Each row below holds a small network's activations on one input, seen along a few directions.
In each table, some parts of the input vary, and every possible input appears once, in random order.
A made-up example of a description, with smaller parts first: one of 6 places along a line, together with either a single point or one of 11 places around a ring or (one of 3 separate values, together with one of 5 places around a ring).
Shared parts are said once, and a part with two or three values counts as separate values.

Other details of the inputs vary at random and push rows far along two fixed directions, the same in every table; ignore that.

Rows:
x1: [-6.07,-2.91,+4.31,-1.80,-1.83,-3.37,-0.54,-4.22,+0.44,+5.82,-3.90,-1.87]
x2: [+5.61,+2.80,+3.88,+3.96,+4.43,-3.44,-1.76,+3.39,-1.95,-0.21,-0.48,-3.64]
x3: [+4.89,+5.43,+3.67,+3.48,+2.29,-2.44,+1.79,+2.52,-3.60,-1.26,+1.71,-2.22]
x4: [+4.77,+8.48,+1.11,+3.51,+2.12,-3.85,-0.40,+1.82,-0.51,-0.20,+1.52,+0.61]
x5: [+1.72,-5.51,-2.41,-2.14,-1.50,+4.80,-0.70,+2.15,+3.16,-2.80,+1.39,-0.99]
x6: [+1.13,-5.69,-2.57,-2.43,-1.98,+3.89,-0.28,+2.86,+1.99,-2.42,+2.19,-1.21]
x7: [-3.66,-0.83,+3.75,-1.98,-2.44,-1.37,+3.75,-7.23,-1.13,+5.21,-2.04,+0.93]
x8: [-2.45,-3.43,+1.74,-2.28,-2.97,-2.38,+1.74,-7.37,+0.91,+7.68,-3.11,-3.54]
x9: [-4.05,-1.46,-5.94,-0.32,+0.16,+4.41,+0.76,+0.94,-1.64,-4.63,-0.37,+4.17]
x10: [+3.30,+6.53,+2.59,+5.70,+3.03,-3.59,+1.50,+2.43,-0.72,-0.83,+1.00,-1.13]
x11: [-2.43,-5.52,-1.67,-1.00,+1.23,+2.19,-1.69,+3.14,+3.85,-2.70,+0.95,+2.19]
x12: [+3.92,+8.52,+1.86,+3.76,+0.96,-3.59,-1.67,+1.54,-0.62,-0.49,+1.48,-0.18]
x13: [-3.09,-1.94,-0.74,-0.23,-2.26,+3.84,+0.19,+1.83,+2.85,-4.26,+2.21,+3.25]
x14: [-3.78,-4.02,+3.90,-2.40,-0.45,-3.09,+0.58,-6.13,-0.39,+6.60,-3.59,-1.04]
x15: [+1.15,-1.50,-2.10,+2.56,-0.60,+1.26,-2.34,+3.69,+3.97,-2.71,+1.79,-2.48]
x16: [+1.31,+2.92,+2.08,-3.20,-1.34,+0.21,+0.86,-2.61,-1.35,+1.60,-0.06,+1.48]
x17: [-2.40,+4.23,-3.53,-1.30,-0.44,-1.11,+0.08,-3.42,-3.80,+0.83,-2.71,+2.35]
x18: [+0.95,+2.65,+0.95,-1.59,-1.10,-0.93,+0.60,-3.98,-0.36,+2.16,+0.67,+2.65]
x19: [+0.03,-2.62,-0.10,-2.19,-1.09,+5.33,+1.57,+1.42,+0.77,-4.15,+1.98,+3.02]
x20: [+1.39,+4.09,-2.08,+5.81,+5.87,-3.80,-2.34,+3.16,-4.55,+0.11,-2.65,-2.58]
x21: [+0.18,-5.97,-0.20,-2.41,+0.51,+2.58,-1.44,+3.63,+0.67,-3.22,+1.57,+0.97]
x22: [+1.69,-1.95,-2.98,+1.96,+0.56,+1.16,-1.00,+3.58,+4.21,-2.29,+1.90,-1.70]
x23: [-2.61,-4.00,-8.56,+0.06,-0.05,+4.56,-1.43,+2.07,+0.48,-2.45,-0.65,+0.14]
x24: [-1.50,+1.70,+3.01,-5.52,-3.10,-1.27,+2.18,-5.22,-2.68,+4.61,-0.80,+0.82]
Description of these inputs: one of 4 places along a line, together with either a single point or one of 5 places along a line.
Q: The inputs of x7 and x8 match in every part but the place on the line of 4. If x19 is changed in the same way as x7 into x8, which row does it become?
A: x5
Q: A walk changes only the place on the line of 5. It starts at x12 and steps to x4. List the rest of the walk in order.
A: x18, x16, x24

Rows:
x25: [-2.73,-3.58,-5.93,-0.93,-1.20,+4.16,+0.18,+1.08,+1.87,-3.01,+1.56,+3.18]
x26: [-5.31,+1.32,-0.26,-1.43,-3.13,-1.59,+2.39,-5.80,-1.54,+5.76,-4.33,-1.93]
x27: [-2.07,-1.83,-3.80,-3.37,-3.61,+6.34,+1.07,+0.64,+2.85,-4.78,+2.71,+4.46]
x28: [-4.67,-5.36,-1.78,-0.39,+0.87,+3.50,-1.02,+3.38,+2.46,-4.50,+0.68,+3.88]
x29: [-2.78,-0.18,+1.33,-3.98,-2.39,+0.74,+1.95,-5.53,-0.74,+2.50,-1.60,+3.02]
x30: [-1.56,-2.96,-3.18,-5.02,-2.40,+5.69,-0.66,+1.72,+0.78,-4.90,+2.50,+5.38]
x31: [-0.64,+0.20,+5.41,-2.71,-1.42,-3.46,+2.73,-4.98,-1.74,+7.49,-2.59,-3.57]
x32: [+7.63,+5.16,+1.09,+7.32,+5.06,-5.81,-2.24,+4.90,-0.56,-0.20,+0.08,-5.81]
x33: [+6.57,+3.40,+0.94,+4.36,+2.10,-0.69,-3.06,+5.13,+3.05,-3.67,+4.25,-1.10]
x34: [-4.89,-6.64,+0.12,-4.77,-2.23,+0.49,+1.46,-3.88,+0.51,+4.75,-3.04,-2.21]
x35: [-3.73,+2.60,+7.69,-0.68,-0.54,-5.32,+2.73,-5.12,-2.36,+6.12,-3.13,-0.26]
x36: [-2.80,+3.07,+2.33,+0.31,+0.18,-4.74,+1.44,-6.80,-3.86,+7.86,-5.74,-2.10]
x37: [+8.70,+6.44,+3.45,+5.52,+3.67,-4.80,-1.11,+4.08,-0.35,-0.12,+1.76,-3.90]
x38: [-2.04,-7.75,-2.17,-1.07,-1.03,+4.54,-0.22,+1.60,+1.83,-3.02,+0.47,-0.55]
x39: [-1.22,-1.77,-2.99,-2.62,-2.45,+4.01,+1.46,-0.19,+1.91,-3.21,+3.12,+4.58]
x40: [-0.97,-2.04,-4.97,-1.18,+0.21,+3.56,-2.19,+3.55,-0.56,-4.06,+0.71,+2.38]
x41: [+0.95,-4.59,+0.41,-0.99,-1.24,+4.33,+0.50,+1.91,+1.60,-3.30,+2.41,+0.64]
x42: [+6.46,+4.84,-3.56,+6.24,+6.10,-0.62,-3.59,+7.05,-1.86,-5.87,+2.45,-0.10]
x43: [-1.49,+3.86,+4.51,-2.63,-0.94,-4.59,+1.87,-6.93,-4.07,+6.48,-3.14,-0.33]
x44: [+6.61,+5.81,+1.37,+8.03,+4.41,-5.73,-3.67,+4.17,+0.80,-0.32,+0.88,-5.63]
Q: What is each input in this table made of?
A: one of 2 separate values, together with either a single point or one of 4 places along a line or one of 5 places along a line
Q: The inputs of x37 and x32 match in every part but the choice among 2 separate values. If x30 is changed in the same way as x37 into x32, which row does it become?
A: x40
Q: Which other rows does x42 become when the choice among 2 separate values takes its other values? List them by row number.
A: x43
Q: Which other rows does x44 become when the choice among 2 separate values takes its other values? List them by row number.
A: x33
